A small network was trained on invented records. Each row is its activation on one of them, seen along a few directions.
Each row is followed by the record's values for the fields TUL, REVIK, BOG, LADA.
Not every record has every field; a missing one is left out.
Other fields move the rows too, some of them a lot.
Random noise pushes rows far along 7 fixed directions. That doesn't count. These rows show it; they differ only by the noise:
[  59 -161  200 -280  -60  181  191   13  -54  -64  142   53  -34  -14
  381   96  -86   -1   69  -41 -215    7  172]
[  70   62  -54  -49  463   83  291  -33   43 -188 -294 -190  278  -12
 -250  154 -176  362  -72 -196 -192 -341 -111]
[-409   68  -72 -239  141  310  -71 -146  336 -448 -415  -93 -378   51
  -66  -35  -33  190  130  111  318 -138 -370]
[  80  -16 -136 -211 -466   -6   48   14  236 -167  -14  -45 -225   66
  204  -68  -13  -20 -280   84   43  -31 -214]
[  94 -284   37  248  172 -196  560 -126 -231 -349  498  141  162 -193
 -363  403 -260 -306 -238  -89    0  184  250]
[  84   14   29 -116 -160 -322  168  -47  -83 -697  354  -60   33  -34
 -558 -209 -355  611 -209  141   54  111 -266]
[  40  158  -64 -288 -314  243  -16  -79  300 -276 -148  118 -261  -63
  290  -78   73  182  149 -139  153  -81 -164]
[  24 -102  305   83  181  215  501   46 -185 -316   51    3  189 -152
 -161  183 -296  256  137 -287   19  -22  362]
[  46 -219 -246   56 -212 -314  246  -89   75 -259  288  -37 -109   27
 -213  175 -129 -366 -576  215   38  101 -203]

[-139  552 -333 -324   63  247 -743 -303  637 -110 -565  174 -381   40
  240 -276  442   94  245   21  391 -209 -794] => TUL: lopoz / REVIK: koze / BOG: nusa / LADA: vuvi
[ 259  -10 -170   43 -157 -260  111 -151 -152  -21  688  264   70 -259
   27  177   88 -148   70  -63 -198  244  199] => TUL: posap / REVIK: koze / BOG: nusa / LADA: kuvuf
[ 671  182  -40 -173   94 -119  317 -183  -40  -22  413  599  291 -340
   99  266   67  -66  251 -457 -300  -58  239] => LADA: rulu
[-131  -53 -232   32  360  157  -26 -142  121  397 -243   15   80  -22
  168  149  206 -543 -157  -29 -105 -252  -51] => TUL: posap / REVIK: koze / BOG: dad / LADA: vuvi
[-195   85 -373  162 -267  131  -75  -92  176 -163 -413 -290 -225  139
 -278 -120  112  -79   47  -22  443  -39 -270] => TUL: posap / REVIK: koze / BOG: pebit / LADA: rulu
[-300 -285  558 -418  714  311 -110  -32 -295  312  -51  -98   62  205
  474   99 -152 -198  174  182 -485  -53  222] => TUL: goz / REVIK: buk / BOG: nos / LADA: vuvi
[-135   24  -58  305 -180  171   19   -4  203 -189 -221   21 -179  -90
  -89   98  119 -204    6 -191  612  137   54] => TUL: lopoz / REVIK: koze / BOG: dad / LADA: kuvuf
[   5 -162  299  -45 -193   -4   80  297 -146  126  234  -12    1   85
  370  -20  -56 -102  270  138  -40  192  489] => TUL: lopoz / REVIK: koze / BOG: dad / LADA: doto
[  68  130   49  -59   -3   11 -191  -74  164   39  294  524  105 -170
  236  -93  122 -368   75    5  126   12  -56] => LADA: vuvi
[ 428  162  -60  172 -251   61   25  122  -82  415   62 -144  387   21
  103 -105   62  206  -96 -348 -192 -102  150] => TUL: rurak / REVIK: koze / BOG: nusa / LADA: doto
[ 152  436 -459  135 -365 -156 -151  180  585  209 -519  -35 -143   54
  192   63  368 -207 -114  -38  179 -240 -332] => TUL: lopoz / REVIK: koze / BOG: nos / LADA: kuvuf
[  -3  207  -21 -227  -29  131  138   76  350   97 -581 -180 -209   78
  252   57  108  314  150   16  -39 -330   33] => TUL: posap / REVIK: buk / BOG: nos / LADA: doto
[-372 -219  185 -148 -144  237  -99   11  -19    6 -190 -327 -267  236
   37  -69 -123   50 -162  187  -30   66  -38] => TUL: goz / REVIK: buk / BOG: nos / LADA: kuvuf
[ 658  310 -592   72  353 -279 -149 -127  148  331    7  227  482 -109
  101  167  388 -196 -228 -490 -542 -378 -318] => TUL: lopoz / REVIK: koze / BOG: pebit / LADA: kuvuf
[-234 -103   48 -387  442  -40 -222 -107 -209 -285   72 -189  -39  112
 -114  -73 -125  321   57  268 -199   37 -241] => TUL: goz / REVIK: koze / BOG: dad / LADA: kuvuf
[ 287  249 -297  245  454 -346  164  -68   25 -184    0  -30  396 -176
 -695   -8 -106  352  -97  -66  -71 -220 -146] => TUL: rurak / REVIK: koze / BOG: nusa / LADA: rulu
[-295 -292   -2  274  113   58  324   34 -107  204    4   44  -88   48
   37  303  -92 -747 -445   46  173   60  262] => TUL: posap / REVIK: koze / BOG: dad / LADA: vorid
[ 505  -75  167 -319  -60 -191  -36   75 -453  301  549   18  412  139
  209 -183  -27  231   10   -9 -638  123  127] => TUL: rurak / REVIK: koze / BOG: dad / LADA: rulu
[   3  288  282   92 -211  629  185  212  146  170 -721 -117  109   16
  270  -99  -87  339   93 -611  128 -339  285] => TUL: goz / REVIK: buk / BOG: nos / LADA: vorid
[-339 -213  231  -66  522   76  112 -218 -248 -282  141  -51   -5 -100
 -177  214 -181  169  402   68 -131  149  237] => TUL: goz / REVIK: buk / BOG: nos / LADA: kuvuf
[ 116  -19  -29 -190   59 -190 -163   61  -64  236  -88 -246  150  113
  -24   -4   20  154  -90  308 -406  -95  -62] => TUL: goz / REVIK: koze / BOG: nusa / LADA: rulu
[-254 -128  158  151 -499  302   -5  293  101   90 -126   20 -390   67
  276  -11    5 -361  -60  156  380  268  266] => TUL: lopoz / REVIK: koze / BOG: nusa / LADA: kuvuf
[-234  -92  116  -57  580  292  -60 -228  -99   87   33  195  -56   10
  182  285  145 -172  420  -28   -4   19  199] => TUL: rurak / REVIK: koze / BOG: dad / LADA: doto
[ 290  -28 -289  222    6  -85  240 -269  -44   58  428  385 -110 -283
   34  549  251 -683  249 -338  102  264  379] => TUL: posap / REVIK: koze / BOG: nusa / LADA: doto
[-193  -36  361    9 -227  174 -144 -106 -231 -459  219  -79 -156  -22
 -294 -314 -165  541  319 -131  420  246  130] => TUL: posap / REVIK: koze / BOG: pebit / LADA: doto
[   4 -251   95  129 -271  211  124   50   93  152 -172 -145 -187   51
  240  100  -71 -454 -220   44  130  -21  133] => LADA: rulu
[ 470 -200  118  172 -668 -217  346  591 -257  454  189 -280  456  242
  112 -167 -246 -103 -585   36 -301  -49  326] => LADA: rulu
[ 155   26 -338   -6  -16   23   43 -179  272  140 -183   62 -197  -37
  162  281  181 -341 -201 -168  -93 -192 -256] => LADA: kuvuf
[-128   58  207 -381  149 -206 -305 -156   45 -328  471  472  -94  -15
   58 -195  -47   35   46  415  -63   57 -276] => LADA: vuvi
[ 274   67  378 -134 -230  -58   76  102 -340 -241  463  224  109 -270
  -80 -128 -192  540  354 -190  -97  294  381] => TUL: goz / REVIK: buk / BOG: nusa / LADA: kuvuf
[ 176 -236  -98  325 -311 -217  333   30 -200  -18  185 -123  -22  -87
 -370  241 -128 -196 -349  -34  169  287  217] => TUL: posap / REVIK: koze / BOG: nusa / LADA: kuvuf
[ 595  461 -774  394  440 -706  433 -245  461 -137  143  654  244 -536
 -409  726  340 -459 -159 -221  -50 -294 -184] => LADA: kuvuf
[ 125 -155 -502  -67 -760 -416 -156 -125  211   11  192 -105 -358  123
  103 -108  138 -318 -608  209   83  127 -369] => TUL: posap / REVIK: koze / BOG: pebit / LADA: kuvuf
[ -43  -56   10  -21 -420   70  -70  278   74  267 -436 -381  -23  317
  238 -229  -65  114 -319  281  -34 -252 -150] => LADA: vuvi
[ 282  -75 -134  100 -576  124  382  240  177  320 -233 -149 -150   50
  447  111   63 -193 -395 -190  -58  -81  247] => TUL: rurak / REVIK: koze / BOG: nusa / LADA: kuvuf
[ 306   11 -321   -9 -692 -246 -139   44  128  111  204  -53    1   34
   45 -268  103 -129 -512 -135   10   57 -270] => TUL: goz / REVIK: koze / BOG: pebit / LADA: kuvuf
[ 230 -291  177   57  -99   46  523  182 -129  185   -6 -139  107  -17
  -41  200 -257 -118 -495 -154 -163  -59  218] => LADA: kuvuf
[ 250   13  185  170  212  348  432 -117 -279  -49 -218 -181  362 -100
 -179   72 -250  215   10 -695 -125 -130  284] => TUL: goz / REVIK: buk / BOG: nos / LADA: vuvi
[ 105  -82 -209  -17 -160  -85  -50  -23  241  -77 -239 -351 -115  143
 -169 -101    4  175 -334  103   51 -162 -391] => LADA: doto
[-223   43 -389  -47  243 -230 -338 -321   63 -171   69 -177   20  104
 -471  -70   47 -133 -382  260   42   41 -670] => TUL: goz / REVIK: buk / BOG: nusa / LADA: vorid

Here are new rows. What are their fields?
[ 216  187 -202  203  -87  -21   61 -194  118   52   13  315  -46 -176
   37   67  114 -267   24 -246   42    7   15] => TUL: rurak / REVIK: koze / BOG: nos / LADA: vuvi
[-490 -288 -143  292  716   67   61 -380 -142 -158  -10 -193 -117 -164
 -462  508   55 -363  290  142  236  197   46] => TUL: posap / REVIK: koze / BOG: nusa / LADA: kuvuf
[ 360  218  178  -67  381  352  346  -87  -76  -74 -209  218  235 -378
  191  240   35  340  581 -759 -302 -244  437] => TUL: goz / REVIK: buk / BOG: nos / LADA: kuvuf
[ 267  242  189 -429  170  242  -91  168   65  189 -322   43    3  -85
  431  -25   52  610  489 -152 -358 -316   51] => LADA: kuvuf
[  46 -169 -248 -137 -221 -338 -261 -192  -19  167  335  -98  -84  142
   23   32   61 -273 -372  209 -313  178 -245] => TUL: goz / REVIK: buk / BOG: nos / LADA: kuvuf
[-190 -260  -30  207 -187    4  169   83  209  112 -159  -63 -142  103
   48   65 -191 -752 -720  213  240  -87  -11] => LADA: vuvi
[ 273  264  -40  -32  -82 -234 -210   39   87  155  151  121  204    5
  113 -173  108   77 -120   49 -165  -60 -167] => TUL: lopoz / REVIK: koze / BOG: nusa / LADA: vuvi
[-390 -162  161   31   56 -166  -15  145   73  -49  174  235 -280  -29
   93  149   92 -419  178  426  234  284  184] => TUL: lopoz / REVIK: koze / BOG: dad / LADA: kuvuf
[-202  270   47 -277 -248  -31 -412  -61  171 -450   90   34 -376   39
 -123 -430  -96  395   76  356  340   22 -499] => LADA: vuvi
[-387 -275 -284 -117   47   28 -310 -116   38   68 -328 -492 -356  288
  -48  -52   79 -214 -285  317   35   -2 -530] => TUL: posap / REVIK: koze / BOG: pebit / LADA: kuvuf
[ 234  228  116   54 -154 -353  269  157 -174 -171  214  115  246 -119
 -240  -69  -40  400   69   59   -9   28  160] => TUL: posap / REVIK: koze / BOG: dad / LADA: vuvi
[  37 -162  225  307 -359   63  463  379   -2  289 -247 -271   48  104
   19   41 -103 -179 -324   76   11  -88  444] => TUL: rurak / REVIK: koze / BOG: nos / LADA: rulu
[ 680  310 -271   42  537 -353  -14 -297  -38  167  464  510  629 -390
  -44  301  256   83  210 -500 -513  -77   18] => TUL: lopoz / REVIK: koze / BOG: nusa / LADA: kuvuf
[-193   97   89 -268   38  352 -193 -224   33 -471  -99  111 -294  -75
  -40 -296   56  642  553 -201  244   99 -193] => TUL: rurak / REVIK: koze / BOG: pebit / LADA: kuvuf
[-229   66    7 -122    9  149 -241 -212   -4 -262 -134  -44 -252   31
 -147 -115   89  345  382  -29  307   65 -119] => TUL: posap / REVIK: koze / BOG: pebit / LADA: doto
[  10 -117  747 -329 -416  347   54  277  -69   45  270  479 -215 -257
  774  -13  -37   84  678    9   58  265  744] => LADA: kuvuf
[ 100   78  139  390  640   85  307 -142 -296 -371   70  151  557 -183
 -647   27 -195  203   15 -510   35  -95   79] => TUL: lopoz / REVIK: koze / BOG: pebit / LADA: vuvi
[ 328  -47 -232  466  -98   11  248   32  -56  516 -111 -151  381  -41
   78  164   89 -572 -447 -509  -32 -238  191] => TUL: posap / REVIK: koze / BOG: pebit / LADA: vuvi
[ 392  270  -12  -23 -148  158   61 -106    9  -63 -181   42  103  -96
   21 -108   56  510  244 -396 -100 -129  126] => TUL: rurak / REVIK: koze / BOG: nos / LADA: rulu
[-324  313 -227  327   24  480  -35 -102  500   33 -786 -118 -300 -126
 -131  170  329  -52  352 -321  672 -257    4] => TUL: posap / REVIK: koze / BOG: nusa / LADA: doto
